Each row below holds a small network's activations on one input, seen along a few directions.
In each table, some parts of the input vary, and every possible input appears once, in random order.
A made-up example of a description, with smaller parts first: one of 3 separate values, together with either a single point or one of 9 places around a ring or (one of 4 places along a line, together with one of 8 places around a ring).
Shared parts are said once, and a part with two or three values counts as separate values.

Other details of the inputs vary at random and push rows far along two fixed directions, the same in every table; ignore that.

Table:
x1: [ -7  22   6  15  40 -10 -50 -33 -24  21 -36   1  11  -6 -29 -27]
x2: [ 13 -39  13  25  51  36   4  26  20 -12  14  -6   5  37  75 -11]
x3: [-26  35  -3 -12 -63 -33  27  -1 -22 -11   5   6 -29 -28  -9  36]
x4: [ 40 -27  10  35  55  34 -14  19   8 -32  -5 -14 -17  -8  53 -36]
x5: [ 22 -44 -23 -12 -42  38  79  43  32 -52  44 -13 -22  -7  70  10]
x6: [-20  18  23 -10  42  -8 -37 -19 -18  34 -13  29  38  24 -12   8]
x7: [ -9  16  22   1  40 -10 -29  -7 -24  41 -18  28  29  32 -28  -9]
x8: [-19   9 -21 -24 -58 -17  27   6  10  -1  16  -5   9   3 -42  30]
x9: [-32  40  42  23  35 -34 -36 -16 -49  30 -35  22  -5  13  -5   0]
x10: [-12   2 -12 -23 -59 -19  29   6  13  10  22  -3   1  -3 -41  23]
x11: [-12   7 -17 -22 -60 -16  27   7  10   5  20  -1   4   2 -41  25]
x12: [-32  28   1   0 -66 -37  23   1 -14  -9   5  -9 -32 -19 -15  35]
x13: [ 19 -39  11  28  59  40  16  29   3 -19   4   5   5  35  67 -15]
x14: [ 21 -52 -21   5 -41  36  86  51  32 -54  32 -16 -19  -2  60   2]
x15: [-12  14 -25 -36 -53 -12  30   6   2  -4  16  10  12  -6 -34  30]
x16: [ -2  27  12  -2  41  -6 -59 -37 -12  22 -28   9   8 -10 -24 -15]
x17: [ 45 -22   8  22  56  38 -21  14  13 -29   4 -11 -16 -14  66 -25]
x18: [-17  19  19  -2  41 -12 -29  -8 -25  35 -22  25  35  33 -29  -4]
x19: [ -7  20  18  12  41  -9 -65 -35  -5  26 -29  -6   5   0 -28 -17]
x20: [ -1  11 -33  -8 -54 -20  16 -18  -3 -21  -9 -20 -12 -37 -46  -3]
x21: [-10  12 -33  -7 -57 -15   5 -18   9 -14   1 -29 -15 -36 -41   8]
x22: [  2  16 -35 -22 -53 -17   9 -24   1 -18   0 -17 -11 -43 -35   9]
x23: [ -3  26   5   3  45  -6 -59 -40 -20  25 -29   4  12 -11 -17 -16]
x24: [-26  -4  -8 -23 -63 -15  28   2  15   4  13  -8   8  -1 -36  27]
x25: [-18   5  30  -2  36 -15 -29 -12 -21  46 -22  27  26  27 -27 -11]
x26: [ -2   9 -18 -12 -57 -16  -2  -6  13 -19   7 -26 -14 -38 -49  12]
x27: [ -6  13  23 -13  33 -10 -30 -13 -15  45  -5  30  24  20 -17   1]
x28: [ 38 -28   9  14  57  43  10  30  11  -8  18  13   0  28  82 -14]
x29: [ 23 -44  22  25  52  35   4  26  21   0  14  -3  -5  33  78 -17]
x30: [ 34 -37  17  27  58  36  18  34   9  -4  11   9  -3  30  69 -27]
x31: [ -5  19  12  13  41 -15 -63 -42 -13  28 -29 -14   9   0 -22 -17]
x32: [-13   1 -14 -36 -58 -15  30   1   6   7  16  13   3 -12 -32  24]
x33: [ 36 -32 -38  15 -39  33  57  29  32 -71  17 -30 -43 -35  39 -16]
Description of these inputs: one of 3 separate values, together with either a single point or one of 4 places along a line or one of 6 places around a ring.
Changing only the choice among 3 separate values turns x3 into x9. The same change can be made to x17. Which row results?
> x4
Which other rows agree with x8 in the choice among 3 separate values? List them by row number.
> x2, x10, x11, x12, x19, x21, x24, x26, x29, x31
Change only the choice among 3 separate values in x8. List by row number the other rows that result.
> x15, x18
Change only the place on the line of 4 in x20. List by row number the other rows that result.
> x1, x4, x33

Table:
x34: [  0   9  -5  -8 -17  -5   8   0  -3  -5   5   7  -9 -14  -1   9]
x35: [ -6  -2   3  -3 -21  -6  15  13   1   2   9   2  -4   3  -8   8]
x36: [ -4   8  -9  -9 -16  -4   9  -1  -4 -10   3   2   0 -10   0  11]
x37: [-11  -5  -6  -7 -19  -2  13   3   6   1   9  -4   5   9  -5  13]
x38: [ -3  -1 -14  -1 -17  -1   0  -8   7  -9   1 -16  -3 -10 -11   3]
x39: [ -3   6  13  15  41   2 -37 -16  -6  14 -20  -3   9  11   0 -16]
x40: [ -2  -1   4  -7 -20  -7  12   9   4   2  10   2  -5   1  -6  10]
x41: [ -5  22  14  -3  15 -15 -21 -12 -20  16 -13  15   3  -1 -14   0]
x42: [-10  -6  -3  -1 -20  -6  19   8   3   1   5  -2   4   9  -8   8]
x43: [ -2  -1 -12   5 -18  -5   5  -4   3  -9  -4 -15  -5 -10 -14  -3]
x44: [ 45 -38 -12  13  36  44  12  20  25 -27  12 -10  -3   0  51 -27]
x45: [ 41 -31 -10   7  37  43  22  26  13 -26  13   7  -1   6  60 -21]
x46: [ -5   5 -10  -1 -17  -7  17   2  -9  -9  -2   1  -2  -5  -5   4]
x47: [-12   3  22   9  39   0 -25  -6  -7  26 -12  10  19  30   3  -5]
x48: [  2   2  -6   4 -19  -5   2   1   2  -8   0 -10 -13 -16 -14  -3]
x49: [  5 -11 -11 -20 -14   6  17   9  11   4  13  10  17   6 -19   2]
x50: [ -9  20  14   1  14 -13 -19  -9 -23  17 -14  16   4   0 -16  -2]
x51: [-12  16  13   1  15 -13 -15 -11 -22  15 -18  16   6   3 -17  -4]
x52: [ -8   4  24   2  38  -1 -31 -10  -5  31  -7   9  16  22   8  -2]
x53: [ -9  -7   3  -2 -21  -6  19  10   2   1   5   2  -2   6  -9   6]
x54: [ -6  11  13   6  43   0 -29 -15 -18  17 -16  11  13  15   9  -5]
x55: [ -1   1 -11  -3 -17  -2  -2  -7   8 -10   2 -14  -3 -14 -10   4]
x56: [ -5   4  27   5  38  -3 -31  -6  -5  30  -6  14  11  20   5  -2]
x57: [ -6   8 -11  -5 -16  -3  15   1  -5 -10  -1   2  -2  -5  -4   7]
x58: [ -8  -3  -2  -9 -19  -3  11   5   7   0  10  -2   5   5  -4  14]
x59: [ 27 -21   0  15  30  32  14  18   9 -24  12  -4 -15   2  75 -10]
x60: [  0   2 -10  -5 -18  -3  -2  -9   8  -6   3 -14  -7 -16  -7   2]
x61: [ -1  -2  -6   4 -19  -5   5  -2   3 -10  -4 -11 -10 -13 -15  -4]
x62: [  3   3  -7  -2 -18  -5  -3  -5   8  -6   4  -9 -12 -18 -10   2]
x63: [  6   4  -5  -1 -18  -7  -1  -3   5  -8   1 -10 -14 -17 -13   0]
Changing only one part turns x45 into x49. The same change can be made to x46. Which row results?
> x42
What do these inputs look like to the network?
> one of 3 separate values, together with either a single point or one of 9 places around a ring
Change only the place on the ring of 9 in x62. List by row number the other rows that result.
> x38, x39, x43, x48, x55, x60, x61, x63
Change only the choice among 3 separate values in x38. List by row number the other rows that result.
> x37, x54

Table:
x64: [-10  21 -33  -7 -38  -4  18  -4  -6 -16   5  -9  -3 -12 -21  13]
x65: [-21   6  36  30  54  -9 -42 -23  -9  31 -34  -3   8  26   8 -14]
x66: [-40   7  28 -13   1 -22  15   4 -28  48  -8  42  37  50 -31  12]
x67: [-25  26  23   5   5 -22 -35 -13 -27  20 -15   3  -1  -7 -35   9]
x68: [ 20 -40   2  15  35  33   6  11  30  -3  25  -7  -8  21  72  -2]
x69: [ 11   9  -5 -18 -42  -5  15  10   7  -5  11  -1 -15 -17 -37   9]
x70: [ 26 -31 -18  15 -16  13  27  28  17 -28  10 -18  -7  -7   5 -12]
x71: [  3 -14   0 -10 -14   8  72  43 -16 -13  15  39  -2  16  38  11]
x72: [-10  26  -4 -20  14 -17 -23 -37 -29   9 -26  16  20  -7 -33  -6]
x73: [-13  22 -20  -8 -39  -9  16  -8   1 -22   0  -8  -2 -16 -13  26]
x74: [ 34 -13  -4  -8 -18  16  28  19  12 -19  12   2 -30 -20  24  -8]
x75: [  3   8  -8 -12 -43 -19  14  -3   0  -2  12  11 -25 -28 -19  13]
x76: [-24   0   0 -19 -42 -15  54  36 -12   2  14  31  19  30 -24  27]
x77: [-24  26  22  -2   3 -26 -32 -21 -33  23 -22  12  -6 -17 -25   4]
x78: [ 25 -17 -12   0 -16  19  28  20  13 -28   9   6 -22 -29  19 -19]
x79: [ 30 -47 -11  18  38  40  15  14  21 -10   9 -15  11  15  57 -23]
x80: [-23   5  12   1   8 -22 -19 -28 -13  22 -27  -4  14  10 -48 -14]
x81: [ -1   3  18   1  64  11 -55 -11   2  27 -15  16  36  22  -7 -18]
x82: [-22   3 -30  -7 -44  -6  23 -10   6  -3   3 -18   1   0 -17   9]
x83: [ -4 -18 -15   8 -20  14  31   3  24 -25   7 -23  -8   3  41  11]
x84: [-11 -10  -4  -6 -47 -16  17  -2  17   9  17  -7 -16  -6 -26  15]
x85: [ -5  25   8  11  61   1 -44 -28 -32  24 -30  18  13  13  16 -20]
x86: [ -2  -5 -12  -9 -43  -5  12  13  18 -12   7  -4  -2 -16 -43  -1]
x87: [  2   8 -27 -33 -36   2  17  -6   6 -11   7  14   4 -33 -23   3]
x88: [ -2  10 -29 -19 -32  -4  21  -8  -4 -27   3  -7   6 -15 -30  10]
x89: [ -3   6  23   5  61  -2 -57 -16  -1  35  -4  15  21  30   6   4]
x90: [ 20 -34  25  29  25  19   9  22  23  -3  18 -21 -20  16  73 -16]
x91: [ -1 -21 -17  24 -21  12  36  15  13 -20   6 -27 -24   2  24 -12]
x92: [  0  11 -21 -28 -37 -12  13 -11   3  -2  17  13 -10 -25 -10  24]
x93: [ 13  -3 -21  17 -16  10  33  14  -5 -31   0  -9 -34 -20  31 -14]
x94: [ -9  24  33  31  60  -7 -47 -16 -21  17 -33   6   4  14   5 -11]
x95: [-12 -10 -22 -25 -41   4  19  -5  24   0  12  -4  13 -11 -30   5]
x96: [ -7  23  32  24  58 -11 -44 -23 -27  20 -40  15  -2   4  15 -16]
x97: [ 25 -46  10  26  32  39  11  24  30 -12   8  -9 -10  10  51 -34]
x98: [ -1  -2  28  -8  59  10 -46 -21   3  48 -12   9  26  32   2 -10]
x99: [  8  13 -18 -34 -36   2  14   2  11  -4  17   1   1 -14 -28  20]
x100: [-22   4 -13 -14 -44  -9   7   2   3 -13  12 -14   0  -9 -15  30]
x101: [ -2 -18 -18  -3 -44  -9  26   1  10   2   1 -15   2 -12 -40  -4]
x102: [-15  36  15 -17   7 -23 -35 -20 -13  30   0   7  17   1 -23  17]
x103: [ -2   2  26  22  64  -6 -46 -14 -17  13 -31   1  16  26 -13 -27]
x104: [ 37 -30   2   4  39  41   2  26  28 -15  18  -7  -2  20  59  -8]
x105: [ -4  15  21 -11   3 -17 -35  -8  -2  31 -12   7   9  11 -51   0]
x106: [ 10   0 -21  -3 -38  -8  20   7  -2 -12   3  -6  -2 -24 -43  -1]
x107: [  0   7 -18  -4 -36 -12  23   0  -7 -27  -2 -10 -10 -20 -38   0]
x108: [ -7  10  -7 -11  12 -13 -31 -18  -9  24 -14   5  38   7 -50   0]
x109: [-14  -8 -25 -18 -39  -6  26 -15   8 -13   1 -16  10  -3 -27   6]
x110: [-20   1  -1   0 -47 -16   9  10   0 -13   7 -17 -16 -14 -24  19]
x111: [ 19 -19   5  13  35  33   4  12  -3 -24   8  -1 -18  -6  86  -5]
x112: [ 31 -18 -32  -8 -10  20  32   9   5 -27  10   0  -1 -24  26  -8]
x113: [ 17 -19   6  20  37  37   1  20   4 -27  15 -10 -12   4  76   1]
x114: [  3   5 -13 -10 -40  -2  15  10   9 -14   8   3  -6 -26 -41  -2]
x115: [-37   7  26   5  -2 -24 -29 -21 -15  34 -16  -6   3   5 -32   5]
x116: [  6 -13 -20  24 -18  10  28  25  10 -32   7 -24 -24   0  19  -8]
x117: [ -1  -9  -2 -18 -48  -6  20   3  19   9  10 -10 -10  -5 -34   6]
x118: [ -1  28   6 -35  10 -10 -30 -26 -14  32 -12  24  14  -7 -30   5]
x119: [ 32 -21  -1  14  42  34   1  18  19 -17  26   2 -12   8  69   2]
x120: [  3  -9 -18   9 -16  13  23  13  21 -38   8 -20  -8   1  36  15]
x121: [-12  16  10  19  60   2 -50 -17 -17  24 -24   2  23  33   5 -14]
x122: [ 15 -23  18  16  40  29  49  54 -11 -11  17  35   7  44  67  -1]
x123: [-10  24   0 -20  14  -4 -33 -19  -6  21  -9  19  29  -5 -46  -1]
x124: [-17   2  -7 -22 -47 -16  16  -7  17   9  20 -16   2  -5  -8  23]
x125: [ 31 -13   8   6  35  24   5  14   8 -14  17   0 -14  -3  89  -7]
x126: [  2   8  -7  -6 -41 -15  12   5   6  -5  19   2 -20 -18 -29  19]
x127: [ 28 -32  -8  18  43  35   9  16  14 -38   4 -15   3  19  57 -19]
x128: [-11  22 -21 -15 -41 -12  19 -16  -6 -20  -7   1  -7 -26  -3  20]
x129: [-17  10  -9   7 -44 -19  16   4   8 -20  -6 -17 -13 -11 -24  17]
x130: [-20  35   3  12   8 -21 -26 -16 -27  18 -23   2   0   1 -43  -7]
x131: [ 35 -26   1  25  41  27  16  13  -4 -37  -7  -3 -23  -5  61 -34]
x132: [ 42 -29 -14  18  45  41  10  20  10 -24  10  -6   7   3  54 -19]
x133: [-20  26  16 -15   3 -26 -39 -17  -4  31  -1   1  22  12 -25  17]
x134: [ -3  12  45  19  51 -16 -55  -5  -8  35 -11   2   9  25   6 -11]
x135: [ -2  17   2  -7 -46 -22  13   8   2  -4  17  -9 -17 -20 -19  16]
x136: [-10  32  27  -8   0 -34 -31 -20 -22  32 -12  14  -3 -12 -22   0]
x137: [-29  -5 -11 -15 -46  -7  15  -8   6  -1  11 -17  -1  -8 -10  26]
x138: [  0   3  36  20  56  -9 -56  -9  -5  35 -10  13   6  27  -3  -8]
x139: [ 15   4  21  15  62  -3 -42 -16 -28  29 -32  20  14   1  -6 -34]
Changing only one part turns x114 into x86. The same change can be made to x99. Which row results?
> x104
What do these inputs look like to the network?
> one of 4 places along a line, together with either a single point or (one of 2 separate values, together with one of 9 places around a ring)
Start at x132 and move only the place on the ring of 9, one step at a time. The first step leads to x123. Which rows follow, in order?
> x99, x119, x102, x113, x73, x64, x88
Change only the place on the ring of 9 in x91. List by row number the other rows that result.
> x65, x80, x84, x90, x97, x101, x115, x117

Table:
x140: [-10  -3  39  24  54   0 -16  12 -21  29 -14  23  10  39  23 -12]
x141: [  9  12 -27 -30 -42  -4  15  -5   4 -16   9   4  -2 -32 -28  14]
x142: [-20  11  -2   8 -51 -27  16   1  -8  -8  -5 -16 -23 -18 -33  10]
x143: [-10   4 -12 -34 -49  -8  21   7  13   2  25   5   7  -5 -24  29]
x144: [-19  40  -3 -15 -12 -30 -13 -23 -32  12 -22  19   9 -13 -46   9]
x145: [ 38 -24 -20   5   2  36  40  25  14 -46  21  -4 -25 -22  73  -8]
x146: [ 15 -10  10  16  67  18 -31 -10  -8  10 -25  10  22  18   0 -37]
x147: [-41  47  25 -13   9 -45 -69 -54 -27  53 -30   8  15  -5 -63  13]
x148: [ 22 -33  -5   3  -4  34  47  35  24 -29  34  -3 -18   7  81   9]
x149: [ 10   4 -33 -24 -42  -2  20  -6   7 -12   7  -2   2 -25 -39   3]
x150: [ -7   9 -17 -16 -51 -12  -1  -8  17 -11  14 -19 -13 -28 -26  20]
x151: [ 16 -28  -5  15  -4  29  54  42  15 -35  28  -3 -21  14  78   9]
x152: [ -6  15 -13  -7 -43 -19  30   4 -18 -16  -7   9 -12 -21 -34   1]
x153: [ -6  11  29  31  54  -2 -44 -13 -17  14 -20  -4  -4  16  31 -11]
x154: [  8  -3  20  21  59   9 -53 -18   6  24 -14 -11   8  17  13 -23]
x155: [ 12 -28   4  29  32  22 -13   6  17  -9  -7 -26  -1  12  23 -26]
x156: [  5 -11  24   5  61  12 -33  -2   1  36  -2  13  27  38  15 -12]
x157: [-16 -13 -14 -18 -44  -9  29   7  11   4   9  -1  20   9 -46  11]
Changing only one part turns x157 into x156. The same change can be made to x155. Which row results?
> x154
What do these inputs look like to the network?
> one of 3 separate values, together with one of 6 places along a line
Change only the choice among 3 separate values in x151. List by row number the other rows that result.
> x144, x153
